Each row below holds a small network's activations on one input, seen along a few directions.
In each table, some parts of the input vary, and every possible input appears once, in random order.
Descriptions start from the smaller parts, as in this example, which fits no table here: one of 4 places along a line, together with either a single point or one of 9 places along a line or (one of 2 separate values, together with one of 8 places around a ring).
Shared parts are said once, and a part with two or three values counts as separate values.
In the rows, 100 means zero.

Other details of the inputs shift rows strongly along two fixed directions, in all tables alike. That doesn't count.

Rows:
x1: 100	86	105	109	115	122	94	89	99	83	87
x2: 100	112	101	103	107	97	103	105	85	107	101
x3: 104	65	104	89	89	129	112	99	135	76	92
x4: 101	102	97	95	95	90	99	102	99	104	101
x5: 92	93	104	107	107	107	102	101	106	92	89
x6: 95	101	101	105	105	97	95	101	97	99	96
x7: 99	103	102	114	110	111	86	82	85	94	104
x8: 100	97	96	99	92	103	98	92	109	96	110
x9: 106	90	97	92	82	110	107	97	121	94	116
x10: 107	114	96	96	87	87	101	111	109	119	120
x11: 93	105	101	107	105	93	98	105	95	102	94
x12: 97	99	111	108	128	116	81	81	61	86	83
x13: 97	89	102	101	107	108	98	93	101	86	83
x14: 100	91	99	94	90	103	108	111	116	99	99
x15: 94	92	104	107	113	108	88	86	94	89	86
x16: 97	91	101	98	105	104	94	91	98	91	90
x17: 106	108	97	95	84	101	103	99	108	110	125
x18: 95	94	102	106	108	104	94	89	102	92	89
x19: 104	99	96	88	88	90	105	103	108	105	108
x20: 104	95	103	103	104	111	93	94	103	96	100
x21: 100	100	100	95	94	95	110	107	104	100	98
x22: 91	98	102	117	118	111	82	77	81	85	92
x23: 106	110	97	99	92	94	102	112	108	112	115
x24: 110	96	99	87	81	107	111	114	123	108	119
x25: 104	88	97	87	83	101	111	104	124	98	106
x26: 96	88	110	110	130	124	88	79	73	78	76
x27: 102	95	100	93	92	101	112	110	109	98	98
x28: 103	144	90	95	93	53	100	110	73	142	127
x29: 102	103	99	105	106	100	95	94	96	102	101
x30: 93	94	104	105	118	107	88	89	76	86	79
x31: 96	108	99	103	104	89	101	103	92	102	90
x32: 111	74	98	77	66	114	118	114	150	97	116
x33: 97	104	98	100	99	91	106	108	100	103	94
x34: 103	115	95	101	93	85	108	113	107	118	113
x35: 104	107	101	97	99	100	104	109	95	107	107
x36: 103	97	104	105	103	110	99	106	105	97	101
x37: 103	96	101	101	92	108	110	113	123	103	109
x38: 103	100	102	99	99	105	107	105	104	102	102
x39: 96	102	99	102	110	93	93	91	86	95	88
x40: 108	90	96	82	71	98	116	118	131	107	116
x41: 95	102	100	107	107	95	97	95	98	99	90
x42: 99	104	101	97	101	92	102	106	84	102	95
x43: 91	163	89	112	111	29	86	105	40	145	110
x44: 89	88	108	115	125	117	91	86	88	78	70
x45: 104	110	96	94	93	89	104	104	102	115	115
Description of these inputs: one of 5 places around a ring, together with either a single point or one of 8 places around a ring.
Changing only the place on the ring of 5 turns x37 into x33. The same change can be made to x1. Which row results?
Answer: x13
A walk changes only the place on the ring of 8. It starts at x40 and steps to x32. List the rest of the walk in order.
Answer: x19, x25, x3, x21, x27, x42
List by row number the other rows that have the place on the ring of 5 in common with x38.
Answer: x2, x12, x17, x24, x26, x28, x35, x45
Which other rows does x15 become when the place on the ring of 8 takes its other values? List them by row number.
Answer: x5, x6, x11, x18, x41, x43, x44
Which other rows does x7 become when the place on the ring of 5 takes its other values? List them by row number.
Answer: x8, x9, x17, x22

Rows:
x46: 98	85	119	111	134	129	96	106	76	78	63
x47: 112	109	104	108	111	124	93	84	89	103	123
x48: 85	112	100	107	109	89	108	91	61	86	83
x49: 106	81	92	86	60	102	112	125	186	118	125
x50: 92	59	99	107	94	125	94	83	166	76	83
x51: 93	70	91	108	76	116	101	82	167	79	102
x52: 102	116	116	113	144	108	91	107	34	97	72
x53: 130	81	98	82	63	131	118	129	174	117	151
x54: 97	84	106	95	90	128	119	104	99	80	103
x55: 111	145	86	101	77	56	99	132	111	157	149
x56: 83	83	98	106	103	98	110	96	108	72	66
x57: 110	79	108	81	111	115	64	59	71	81	90
x58: 93	104	121	120	157	131	87	81	19	75	60
x59: 104	153	85	106	85	63	95	96	72	138	153
x60: 83	157	85	108	110	10	102	118	57	143	84
x61: 95	99	92	109	85	107	94	76	117	91	122
x62: 98	137	92	92	90	39	117	145	99	146	102
x63: 109	47	109	62	100	130	100	86	94	64	69
Describe the family of inputs behind these rows.
Answer: one of 2 separate values, together with either a single point or one of 8 places around a ring
Changing only the choice among 2 separate values turns x62 into x49. The same change can be made to x58. Which row results?
Answer: x47
